These are the activations of a small neural network, seen along a few directions. Each row is one input.
In each table, some parts of the input vary, and every possible input appears once, in random order.
A made-up example of a description, with smaller parts first: one of 3 separate values, together with either a single point or one of 9 places along a line or (one of 4 places along a line, together with one of 5 places around a ring).
Shared parts are said once, and a part with two or three values counts as separate values.

Rows:
R1: [-10 -16   8 -18 -34  24  10  -3  15  21 -23  -8  -4  -9  16]
R2: [ 13  32 -21  11  87  -9  26  55 -13  22 100 -11  -1 -13 -45]
R3: [  1 -12   8 -13 -20  13   3 -17  29  18 -20  -3 -13  -4  32]
R4: [-10  11   2  31 -22  -1   5  11   5 -41  -3   5  22   5  -9]
R5: [  4 -13   6 -23 -27   0 -13 -22 -10  26 -25  -3 -15   7  20]
R6: [ -4 -26  11 -16 -17   9   1 -31  -7  27 -30  -3  -4   0  10]
R7: [ -1  -4   7  31  -3 -15  -5 -10 -20 -34 -16  10  24  12 -17]
R8: [  7   3 -11 -49  75  12  21  40  10  81  84 -17 -25 -22 -28]
R9: [  3  11   4  34  -7  -8  -3   2  15 -45  -5   8  13   7   4]
R10: [  5   7   2  25 -10 -18 -25  -1 -22 -36 -15   5  11  17 -11]
R11: [ -5  15 -11  17  -4 -14 -14  -4  -6 -50 -16  14  10   8   1]
R12: [ -5  -6  -5 -30 -19   8  -5 -21   3  12 -31   5 -19  -8  28]
Changing only one part turns R12 into R11. The same change can be made to R6. Which row results? -> R7
What do these inputs look like to the network? -> one of 2 separate values, together with either a single point or one of 5 places around a ring
Change only the choice among 2 separate values in R10. List by row number the other rows that result. -> R5
Change only the choice among 2 separate values in R9. List by row number the other rows that result. -> R3

Rows:
R13: [ -6 -38  46  35 -57  -9   9 -34   9 -24 -47  18  26  13  -5]
R14: [ 24  37 -16  44  90 -55 -13  37 -60 -42  63  11  15  21 -49]
R15: [ 28  -3  -1 -61  72 -11 -24  -2   0  52  23   8 -51 -17   4]
R16: [ 14 -28  14  -6  56   3  15   3 -42  66  35 -22  10  -9 -41]
R17: [ 11  42 -19  70   7 -32 -40  33  -4 -88  16   0  26  23 -19]
R18: [-22  58 -45  35  18 -26  -4  55 -19 -78  47  18  33   4 -48]
R19: [ 15 -27   9 -40 -29  -9 -35 -38   3 -23 -88  26 -27   1  47]
R20: [ 24   5   6 -14 -53   9 -11  -3 -12  37 -19 -19 -31   3  43]
R21: [ 18  -2 -14   1  85   5  33  -2  14  30  46   0 -15 -18   6]
R22: [-32  19 -25 -55 -40  15  15   2 -21  43  22 -12 -26  -6   9]
R23: [  6 -17   7 -20 -77 -12 -15 -58 -51  13 -77  13 -12   8  37]
R24: [-19  10 -28 -75   6  14  -6  23  36  11   9   6 -35 -18  17]
R25: [ -5 -21  16  19 -21  28  -6   8  11  19 -21 -30  15  11  -6]
R26: [ -4 -12  34  33 -30   8   4   8  54   4  13 -16  17  21  -3]
R27: [  -3   27   -7   60  -16  -43  -44  -25  -47 -121  -35   24   45   33
  -27]
R28: [-23  -7  -1  22 -16   8   3 -54  27 -39 -65  14  19  -1  36]
R29: [ 12   7   6  32   5  29  13  11  60 -18  -8 -12  -7 -20  50]
R30: [ 19   2  -5 -39  24 -13  -1 -20 -55  85  36  -6 -43  -9  -6]
R31: [-33   3   5  -5 -20  15  42  26  41  11  46  -3  21   1 -35]
R32: [-21  -7   3 -11 -14  37  35  36 -11  25  12 -14  16 -25 -28]
R33: [ 33  -5   5 -34  -7  12 -32  17  43   4 -29   0 -43  -8  53]
R34: [-16  21 -21  -5  15  37  49  27  46 -12  26   2  -2 -39  20]
R35: [  6 -21  11   0  47 -18  24  -5  10  53  68  -6  15  18 -47]
R36: [-25 -46  21  14 -45   7 -12 -45 -32  -7 -75   2  33  14  -9]
Changing only one part turns R31 into R35. The same change can be made to R34. Which row results? -> R21
What do these inputs look like to the network? -> one of 4 places along a line, together with either a single point or one of 5 places around a ring
Which other rows agree with R27 in the place on the line of 4? List them by row number. -> R13, R19, R23, R28, R36
